These are the activations of a small neural network, seen along a few directions. Each row is one input.
In each table, some parts of the input vary, and every possible input appears once, in random order.
Descriptions start from the smaller parts, as in this example, which fits no table here: ring(8) and (point or (values(2) and line(4)) or line(9)).
Shared parts are said once, and a part with two or three values counts as separate values.
(in the rows, 128 means zero)

Rows:
r1: [168 109  91 102 111  78 169 141 149 142  91 103 127 123 127 105 126 135]
r2: [ 91 148 128  96  94  96 162 146 129 146  95 101 113 135 147  95 143 162]
r3: [177  99 135 129 132 112 172 109 193 111 157 143 143 143 126 141 103 165]
r4: [ 74 124 148 130 116 154 106 109  88 116 102 149 115 110 141 153 159 106]
r5: [176 117 100 155 174 139 145 117 154 112 180 128 148 163 117 132  90 148]
r6: [ 57 124 148 120  96 109 157  96 123 141  93 177 135 126 136 140 132 127]
r7: [134  81 114 124 113  88 161  90 143 137  93 178 153 117 119 146 118 100]
r8: [103 156 119 119 141 151 112 168  79 151 108  82 115 138 149  86 136 137]
r9: [185 110  92 112 135 122 117 151 113 123 101  76 103 103 129 118 152 119]
r10: [ 63 115 161 118  85 117 126 111 107 119 105 172 125  86 140 156 134 114]
r11: [100 139 169 122 110 133 164 116 172 114 155 142 127 157 135 136 116 196]
r12: [ 58 140 117 153 137 134 131 109  85 139 116 162 143 149 133 129 124 108]
r13: [149  95 107 145 161 143 115 104  90 141 109 157 153 119 121 139 108  71]
r14: [177 101 105 103 101  86 139 154 129 124 103 101 112  81 127 119 129 126]
r15: [ 99 138 142  97  81 103 130 161 111 128 107  97  99  96 152 112 145 151]
r16: [136 203 174 149 123 139  87 138 214 148 192 131 139 154  87 131 146 116]
r17: [143  74 128 125 104  95 131 102 122 119 105 176 138  74 119 160 121  91]
r18: [180 120  82 121 159 132 119 157  98 147 107  83 127 125 129  96 116 109]
r19: [166 126  56 129 155 104 139 151 112 144 115  89 132 142 123  95 113 119]
r20: [108 129 183 119  97 140 132 129 154  93 167 138 112 120 139 150 118 182]
r21: [134 101  80 153 156 114 136  98 104 138 117 162 158 137 115 138 105  80]
r22: [130 217 133 122 109 100  84 169 169 177 127  95 124 133  98  94 171  86]
r23: [114 149 162 143 156 187 115 132 121 113 167 122 129 163 135 124 108 168]
r24: [ 89 162  95 127 137 121 133 161  92 148 118  88 121 156 143  86 135 146]
r25: [194 100 136 131 155 155 122 116 155  90 168 115 117 127 122 154 127 145]
r26: [100 156 136 153 152 158 136 127 134 111 177 128 134 180 130 124 106 178]
r27: [ 97 190 152 144 108 114  78 117 162 174 131 171 148 125  89 135 163  50]
r28: [107 146 127 108 116 140 107 160  96 126 103  74  91 117 153 108 169 145]
r29: [186  91 149 124 122 119 143 120 172  91 169 141 125 103 123 154 104 154]
r30: [117 138 170 130 131 176 111 127 137  89 164 114 105 143 139 147 143 175]
r31: [152  84 115 132 136 133 112  98 104 117 104 150 130  98 120 160 145  82]
r32: [ 71 135 142 144 142 163 110 115  72 141 106 157 138 132 139 129 125  98]
r33: [190 110 127 145 178 167 124 123 140 114 172 122 143 147 121 132  92 137]
Q: Describe the family of inputs behind these rows.
A: values(3) and (point or (values(2) and ring(5)))
Q: The inputs of r29 and r17 match in every part but the values(3) part. If r26 is changed in the same way as r29 into r17, which row does it become?
A: r12
Q: List by row number the other rows that have the values(3) part in common with r18.
A: r1, r2, r8, r9, r14, r15, r19, r22, r24, r28
Q: Which other rows does r33 become when the ring(5) part takes its other values? List them by row number.
A: r3, r5, r25, r29

Rows:
r34: [ 75 143 103 150 148 125 143  92 121 154 104 158 147 173 125 127 154 103]
r35: [207 158 123 143 178 163 118 158 188 113 211  72 126 178 114 109 102 183]
r36: [124  96 101 149 155 143 114 122  59 132 116 155 150 109 129 130  85  86]
r37: [134 120 117 136 116  87 131 125 130 162 116 176 166 106 105 123  87  77]
r38: [117 170  90 126 143 118 145 170 113 163 121  76 129 168 139  71 116 147]
r39: [136 182 105 115 117  95 131 175 150 168 119  82 127 148 116  76 131 132]
r40: [153 178 116 111 117 107  97 182 140 153 129  69 107 115 120  91 157 115]
r41: [149  99 129 135 139 141  90 131  78 136 114 150 139  77 124 137 108  67]
r42: [ 70 147 196 113  94 164 100 140 105 110 130 128  99 101 152 140 149 152]
r43: [114 107 102 145 144 108 145 118  93 156 119 171 168 124 128 116  72  91]
r44: [153 116 129 133 113  99  97 133 120 146 125 162 146  74 108 137 111  60]
r45: [111 135 130 134 142 161  86 103 107 134  98 131 119 129 121 150 185  75]
r46: [230  64 127 124 152 136 172 100 190  69 181 123 124 138 120 162  95 192]
r47: [128 140 207 145 131 175 130 123 193  81 227 142 129 162 131 153 103 213]
r48: [173  78 115  98  91  79 149 127 148 110  96 116 106  75 132 145 152 126]
r49: [146  59  89 111 134 121 164 117  85  94  87 113 111 113 155 138 127 153]
r50: [205 100 137 163 176 158 125 109 168 104 207 164 166 134 103 156  57 124]
r51: [115 152 129 132 115 120  94 104 149 144 108 142 126 125 105 150 188  68]
r52: [171  62 115  99 115 121 140 125 106  99  85 106 100  81 149 145 148 133]
r53: [127 158  91 129 158 149 112 172  77 140 120  61 113 152 141  82 132 144]
r54: [170 138 144 168 180 174 121  80 193 102 191 152 144 187 100 165 135 133]
r55: [ 73 165 195 111  69 123 108 141 147 121 141 139 106  95 136 142 152 145]
r56: [ 54 169 184 114  73 109 142 134 156 136 132 153 126 128 131 127 128 163]
r57: [ 44 144 169 126 111 165 124 131  86 106 131 135 109 133 156 132 126 172]
r58: [ 34 155 169 122 101 129 155 127 119 130 136 150 128 147 154 119 114 177]
r59: [136  72  89 106 121  88 195 111 119 118  91 128 129 128 154 124 113 158]
r60: [151 161 117 115 141 148  88 180  97 143 119  57 101 120 137  90 154 124]
r61: [ 96 156 116 138 118 106 128  97 158 161 101 160 145 156 102 135 166  89]
r62: [156  84 104 100  93  67 183 117 157 124  87 131 126 107 129 129 128 143]
r63: [ 86 132 103 151 159 162 112  96  87 130  99 139 129 160 126 142 164  96]
Q: Describe the family of inputs behind these rows.
A: values(5) and (point or ring(5))
Q: A walk changes only the ring(5) part. It starts at r61 and steps to r34. List the rest of the walk in order.
A: r63, r45, r51
Q: List by row number the other rows that have the values(5) part in common with r37.
A: r36, r41, r43, r44, r50
